These are the activations of a small neural network, seen along a few directions. Each row is one input.
Each table varies a few parts of the input and shows all the possible inputs, shuffled.
A made-up example of a description, with smaller parts first: ring(5) and (point or line(9) or (values(3) and line(6))).
Shared parts are said once, and a part with two or three values counts as separate values.
(in the rows, 128 means zero)

Other details of the inputs shift rows strongly along three fixed directions, in all tables alike. That doesn't count.
These rows show it; all are for the same input, with only those details redrawn:
[184 163 150 165 117 144 115 137  85 145 136 135 185]
[148 146 144 144 124 129 107 159 109 138 151 136 119]
[ 99 175 109 115 109 116 110 137 118 107 160 147 120]
[103 132 117 108 115 117 112 168 134 120 156 140  54]
[ 94 133  96  94  99 120 125 153 135 111 147 143  56]
[180 111 122 133  92 155 146 144 104 146 109 132 113]
[116 185 131 137 124 116  97 142 108 117 167 145 146]

A family of inputs:
R1: [174 135  92 127 106 156 164  71 102 126  94 134 172]
R2: [140 123 152 144 139 141 137 116 141 137 128 124 180]
R3: [148  73  96  87  83 158 177 112 104 122  75 114 103]
R4: [ 79 168  98  87 120 118 137  85 108  87 127 129 162]
R5: [117 155  86  99 110 143 158  69 127  87 103 127 184]
R6: [130  80 111 123 124 134 152 134 153 160 110 120  84]
R7: [ 93 146  88 119 107 123 152  87 136 136 109 147 177]
R8: [126 146 143 136 143 116  88 154 123 129 169 139  98]
R9: [131 166  87 110 100 124 147  70  88 110 116 148 178]
R10: [109 146 113 113 111 119 111 155 131 115 154 142  82]
R11: [151  94 173 134 174 124 107 168 149 135 130 105  85]
R12: [158 127  80 121 105 150 177  73 110 130  92 125 159]
R13: [169 144 134 138 128 164 140  91  96 122 105 117 206]
R14: [ 73 138 135 109 140 101 130 122 150 116 150 131 140]
R15: [ 90 176 174 181 145  91  89 117 150 117 134 127 164]
R16: [118 145 152 138 165 110  85 150 123 135 176 136  91]
R17: [105 181 112 118 122  99  92 121 124  98 162 151 139]
R18: [ 60 148  64  91 105 106 152  87 149 113 128 140 129]
R19: [122  82 115 137  78 150 187  97 147 136  58 115  91]
R20: [155 106 171 186 121 137 134 122 144 153  85 112 133]
R21: [118 126 136 125 115 128 119 172 109 114 135 126 108]
R22: [170 145 137 162 154 133 124 111 112 144 130 121 170]
R23: [ 85 113 124 100 124 123 114 164 127 108 148 124  67]
R24: [ 69 154 126 119 133 119 125 106 161 111 145 147 178]
R25: [108 135  99 107 136 113 121 116 143 109 141 139  84]
R26: [129  76 110 114 131 123 154 143 148 154 117 112  51]
R27: [ 44 159 121 131 107  91 137  96 149 103 117 130 117]
R28: [203 105 149 164 148 145 148 124 100 172 106 111 146]
R29: [157  86 104 110  85 171 159 130 111 119  91 120 116]
R30: [213  97 127 140 110 150 143 114 106 146  91 131 136]
R31: [ 69 113 139  98 164  92 102 161 185 102 161 121  54]
R32: [148  93 177 136 162 125  84 184 136 134 145 111  77]
R33: [141 137 152 145 125 129 101 176 116 114 140 127 133]
R34: [202 107 180 186 174 120 100 157 130 176 130 108 145]
R35: [101 164 145 132 157 121 120 112 134 114 156 122 175]
R36: [151  86 118 115  98 165 150 142 109 126 102 117 105]
R37: [ 77 150 105  89 134 122 143 101 131  96 133 123 128]
R38: [112 167 111 124  96 138 131 128  94  95 130 135 176]
R39: [129  85 127 135 135 127 127 148 166 165 110 132  96]
R40: [ 72 107 117 113 138  96 125 149 164 149 133 138  77]
R41: [158 128 159 138 152 135 138 120 103 139 114 109 168]
R42: [179 114 158 158 119 153 118 174 106 133 121 120 140]
R43: [139  81 115 104 122 132 142 143 125 142 121 129  38]
R44: [105 153 116 110 120 136 126 106 100 103 133 126 162]
R45: [157 142 167 178 168 107  88 139 137 161 143 124 178]
R46: [144  96 165 131 167 142 128 156 134 144 130 104  91]
R47: [ 81 148 137 121 130 110 134 108 143 123 135 143 187]
R48: [ 86 165 113 107 115  96 106 152 121 107 163 147  93]
R49: [ 83 153 102  90 124 129 138  95 116  94 129 126 141]
R50: [112 167 140 137 136 123  87 141 114  99 160 132 162]
R51: [126 159  96 110 100 147 134  81 106  90 114 132 194]
R52: [160 130 130 149 152 124 121 123 130 140 130 122 133]
R53: [168 160 143 155 118 131 105 144 105 133 143 141 159]
R54: [ 80 119  79  84 125  98 150 117 143 112 129 130  57]
R55: [ 93 183 114 117 126 105 101 119 108 108 167 148 137]
R56: [102 162 106 116 142 114 120 103 122 112 151 141 122]
R57: [167 105 180 196 125 147 139 122 132 161  84 108 145]
R58: [104 101 145 125 135 134 141 134 160 142 127 134 131]
R59: [122  72 147 116 134 134 154 146 156 147 122 116  88]
R60: [175 155 167 169 163 123  84 135 107 144 156 135 159]
R61: [105  62 125  86 130 122 162 150 158 130 114 109  39]
R62: [113 122  83 115 109 125 146  99 153 129 109 134 136]
R63: [117 113  99 125 113 136 149 108 151 148 100 139 143]
R64: [143 120  89 120 106 126 171  90 116 138  96 122 152]
R65: [ 88 131 106  97 110 113 114 167 141 113 158 142  40]
R66: [142 117  84 121 111 132 156  95 140 129 102 124 136]
R67: [142 123 151 126 151 130 107 137 129 117 127 115 130]
R68: [177  93 111 142 121 149 161 111 129 156  96 114 134]
R69: [ 85 164 121 114 143 120 127 101 145  97 150 127 165]
R70: [128 155 154 140 140 100  77 181 131 125 171 140  94]
R71: [149 134 187 169 169 125 101 138 144 145 151 122 189]
R72: [ 94 133 171 157 185  83  65 177 173 156 167 136 106]
R73: [156  78  96  99  77 158 159 133 122 109  82 121 100]
R74: [127 109 161 145 145 132 122 137 160 145 127 134 159]
R75: [124 164  97 118 124 125 142  81 102 116 127 140 160]
R76: [118 169 129 138 113 137 111 144 104  99 144 134 171]
R77: [ 84 147 118 112 125 126 144  97 147 109 140 134 170]
R78: [190  99 124 135 128 137 140 118 120 140  98 127 116]
R79: [119 109 118 127 130 110 140 129 139 154 121 125 114]
R80: [131 172 132 133 145 141 131  89 113 107 128 121 208]
R81: [114 116 154 124 139 119 100 175 113 124 150 119  92]
R82: [196 100 147 169 145 147 144 127 116 177 110 108 151]
R83: [130  78 143 112 140 136 155 145 146 141 118 107  80]
R84: [159 131  92 113  82 139 158  95  88 126 100 141 150]
R85: [138  80 134 111 129 152 127 154 130 128 120 112  72]
R86: [126  82 188 147 168 114 100 180 178 155 140 127 100]
R87: [ 98 124 191 145 188  91  75 176 176 131 178 124 109]
R88: [161 137 139 143 129 128 104 141 115 134 143 138 124]
R89: [119  99  86  89 101 145 175  95 155 103  95 122 120]
R90: [120 178 178 153 183 124  81 132 106 124 169 119 182]
R91: [136  75 107 122 121 137 152 133 158 157 104 120  82]
R92: [169 140 153 155 136 136 105 142  98 149 146 133 140]
R93: [123  95 121 113 102 148 138 176 124 116 121 123  68]
R94: [137 140  94 112 108 138 139  93 113 115 122 143 133]
R95: [ 92 157 134 148 151 110 106 124 146 149 148 142 165]
R96: [167  80 118 114 102 174 161 121 105 133  89 112 119]
R97: [ 38 156 124 132 113  97 132 103 156 105 125 129 102]
R98: [187 149 178 168 164 148 102 122 100 137 128 112 207]
R99: [169 111 123 128  95 145 143 149 104 145 114 132 103]
R100: [ 81 148 136 124 132 119 134 108 146 124 139 143 185]
R101: [ 89 154  88  95 127 101 136  97 119 105 137 143 109]
R102: [207 103 146 162 148 134 131 129 121 157 104 115 140]
Q: Describe the family of inputs behind these rows.
A: line(6) and (point or (values(2) and line(8)))
Q: The inputs of R37 and R80 match in every part but the line(6) part. If R55 is changed in the same way as R37 into R80, which row does it become?
A: R8
Q: The inputs of R9 and R94 match in every part but the line(6) part. If R64 is changed in the same way as R9 into R94, which row does it become?
A: R68
Q: Start at R74 and move only the line(8) part, one step at a time. The first step leads to R71. Which rows follow, in order?
A: R89, R5, R98, R51, R50, R42
Q: Which other rows does R86 become when the line(6) part takes its other values? List them by row number.
A: R24, R47, R58, R74, R100
Q: Which other rows does R30 become when the values(2) part takes its other values? List them by row number.
A: R32

A family of inputs:
R103: [148 100 142 143 128 127 132 151 137 162 124 129  98]
R104: [ 56 113 117  79 120 130 148 134 134 103 135 115  95]
R105: [142  82 134 125 139 138 140 140 146 142 114 112  86]
R106: [115 160  95 114 110 127 136  89 106 105 129 141 144]
R107: [ 92 172 136 138 139 103 113 104 136 113 139 132 166]
R108: [132 124 151 145 158 116 121 126 134 136 131 116 131]
R109: [136 109 121 130 117 125 131 141 128 143 120 128  95]
R110: [104 119 117 113 117 118 123 146 143 120 137 136  97]
R111: [140  93 131 135 123 132 143 144 145 157 113 126  85]
R112: [142  99 149 146 136 132 130 146 144 152 115 119 101]
R113: [155 112 172 145 163 131 102 164 133 150 152 122 128]
R114: [148 129 126 129 125 138 131 121 107 126 126 128 120]
R115: [168 132 157 142 140 143 119 144 104 130 134 119 134]
R116: [215 113 139 162 121 158 159 103  95 173  92 124 199]
R117: [103 151  85  97 111 125 138 100 120 101 126 138 125]
R118: [105 172  98 107 121 121 124  98 117  99 138 140 172]
R119: [118 120 105  93 117 134 136 133 130 106 124 127  92]
R120: [157 102 162 148 160 135 114 156 136 156 138 116 115]
R121: [148 126 178 160 153 123  91 173 127 142 154 127 140]
R122: [111 141 148 144 144 120 104 145 143 131 148 134 132]
R123: [125 123 158 145 143 120 117 133 141 132 124 120 128]
R124: [ 96 137 123 126 129 116 121 133 149 127 140 137 111]
R125: [ 90 125  96  90 121 119 135 122 149 111 139 137 100]
R126: [157 120 136 140 139 132 123 134 111 145 125 126 117]
R127: [149 190 139 164 147 129 117  87 101 133 141 134 249]
R128: [141  95 153 143 136 136 127 150 146 146 116 119  99]
R129: [175 104  86 124  70 157 185  88 108 144  70 133 163]
R130: [ 89 140  98  99 127 112 131 117 144 115 145 140 114]
R131: [144  86 130 127 117 131 137 155 138 149 116 127  81]
R132: [172 102 126 136  94 160 169  89 119 129  67 120 178]
R133: [105 186 113 129 139 107 109 101 111 114 153 143 178]
R134: [149 125  87 126  80 151 183  71 120 132  72 131 174]
R135: [149 138 147 141 123 138 122 145 108 121 134 122 130]
R136: [134 120 150 148 138 117 130 127 137 146 116 120 121]
R137: [110 181 143 153 162 101 109  98 121 121 149 129 191]
R138: [ 78 147 110 105 137 117 118 111 149  97 146 128 131]
R139: [ 95 148 119 103 137 114 110 132 138 105 156 136 131]
R140: [172 125  93 121  72 166 173  95  97 112  76 127 177]
R141: [ 86 144  85 104 121 114 148  92 142 110 126 133 126]
R142: [142 129 142 135 150 122 110 144 121 140 141 127 123]
R143: [103 163 128 135 133 108 101 133 124 118 152 137 141]
R144: [151 108 145 134 148 125 119 150 128 152 136 126 111]
R145: [142 105 154 143 137 129 116 163 140 149 136 129 107]
R146: [174 155 136 147 129 145 127 107  90 129 119 127 197]
R147: [119  99 126 121 122 123 131 154 150 142 129 133  76]
R148: [182  96  91 119  69 169 181 103 102 128  65 123 142]
R149: [151 120 154 132 152 131 107 157 123 134 141 121 123]
R150: [107 104 174 133 136 141 132 165 119 136 128 114 119]
R151: [105 117 124 115 140 118 133 117 146 115 126 119 110]
R152: [128  90 116 109 108 137 138 157 139 120 115 125  75]
R153: [127 137 152 149 165 117 110 133 135 139 146 120 138]
R154: [ 75 136 111 108 120 121 124 121 156  99 132 134 114]
R155: [156 107 129 129 107 145 142 140 114 130 112 120  97]
R156: [113 143 136 121 150 112 104 141 133 125 158 133 129]
R157: [132 153 131 140 120 126 117 124 108 121 138 129 136]
R158: [110 158 112 129 118 115 117 118 118 119 137 135 132]
R159: [161 117 133 144 113 139 133 129 108 142 117 123 112]
R160: [114 123 102 111 104 126 135 130 128 117 120 131  92]
R161: [133 118 126 124 139 119 127 135 129 145 135 131 108]
R162: [127 163 152 158 167 111 102 128 125 145 160 130 165]
R163: [ 96 172 147 136 160 107  99 107 133 102 156 124 180]
R164: [104 113 102 103 107 123 133 142 140 112 125 132  84]
R165: [ 70 166  99 107 111 120 123 105 146  90 141 146 154]
R166: [121 108 140 126 128 128 118 159 147 130 138 133 102]
R167: [ 84 102  66  67  95 138 163 105 158  97 112 132  83]
R168: [171 138 164 154 148 138 110 141  99 138 139 121 144]
Q: Describe the family of inputs behind these rows.
A: values(2) and (point or (line(4) and line(8)))
Q: The inputs of R150 and R104 match in every part but the values(2) part. If R132 is changed in the same way as R150 into R104, which row does it become?
A: R163
Q: The inputs of R145 and R125 match in every part but the values(2) part. If R121 is changed in the same way as R145 into R125, which row does it become?
A: R139
Q: Which other rows does R157 become when the values(2) part takes its other values? List them by row number.
A: R114
Q: Which other rows does R166 become when the values(2) part takes its other values? List them by row number.
A: R113

A family of inputs:
R169: [ 75 106 129 113 146 101 116 153 174 127 145 128  52]
R170: [ 91 192 140 139 140 113  99 117 116 101 160 135 186]
R171: [ 99 110 131  95 136 120 102 183 139 109 162 128  38]
R172: [ 98  96 166 123 202 105 111 144 166 137 150 101  68]
R173: [134 147 155 160 156 120 117 111 139 150 136 130 196]
R174: [ 97 174 104  98 117 121 107 129 109  85 162 142 132]
R175: [183 100 154 154 110 169 163 112 107 146  79 112 194]
R176: [195 130 129 157 102 158 155  96  92 146  87 124 196]
R177: [126  83 139 107 117 153 147 147 138 119 107 115 117]
R178: [161 107 130 129 115 145 136 144 110 135 116 122  99]
R179: [166  92 125 137 131 133 141 136 136 163 113 127 104]
R180: [ 66 182 136 125 140 107 101 122 132  95 162 134 164]
R181: [ 81 149  79 101 104 114 146  90 144 103 121 142 131]
R182: [138 103 108 120 114 129 145 127 137 139 109 129  90]
R183: [175 123 175 174 177 114  90 167 124 177 156 125 119]
R184: [133 186 175 157 161 123  74 150  98 114 177 130 197]
R185: [161 109 168 159 163 115  97 173 129 166 148 122  80]
R186: [ 93 187 119 131 134 102  99 117 118 107 161 141 145]
R187: [161 110 132 147 114 148 162  96 130 147  84 122 184]
R188: [ 91 154  89  87  94 140 143 102 120  79 125 136 163]
R189: [ 91 152  99 115 103 125 147  88 134 102 114 134 163]
R190: [153  80 128 109 101 166 160 137 124 122  92 115 127]
R191: [104 141  66 100  96 126 162  74 141 114 108 145 154]
R192: [136 103  96 109 110 124 142 133 131 137 117 133  60]
R193: [136 148 171 170 176 110  94 137 140 158 156 129 172]
R194: [125 118 111 118 139 108 119 145 138 143 146 137  67]
R195: [132 115  95 100  97 138 144 131 115 115 118 132  78]
R196: [ 67 132 107 104 113 116 143 108 155 102 122 131 120]
R197: [180 138 161 168 145 128 103 146  96 154 139 127 136]
R198: [155 105 135 141 117 141 145 127 124 143 102 120 126]
R199: [163  94 117 121  97 157 158 129 114 133  94 120 110]
Q: Describe the family of inputs behind these rows.
A: point or (line(5) and line(6))
Q: Which other rows does R189 become when the line(5) part takes its other values? List them by row number.
A: R169, R180, R190, R193
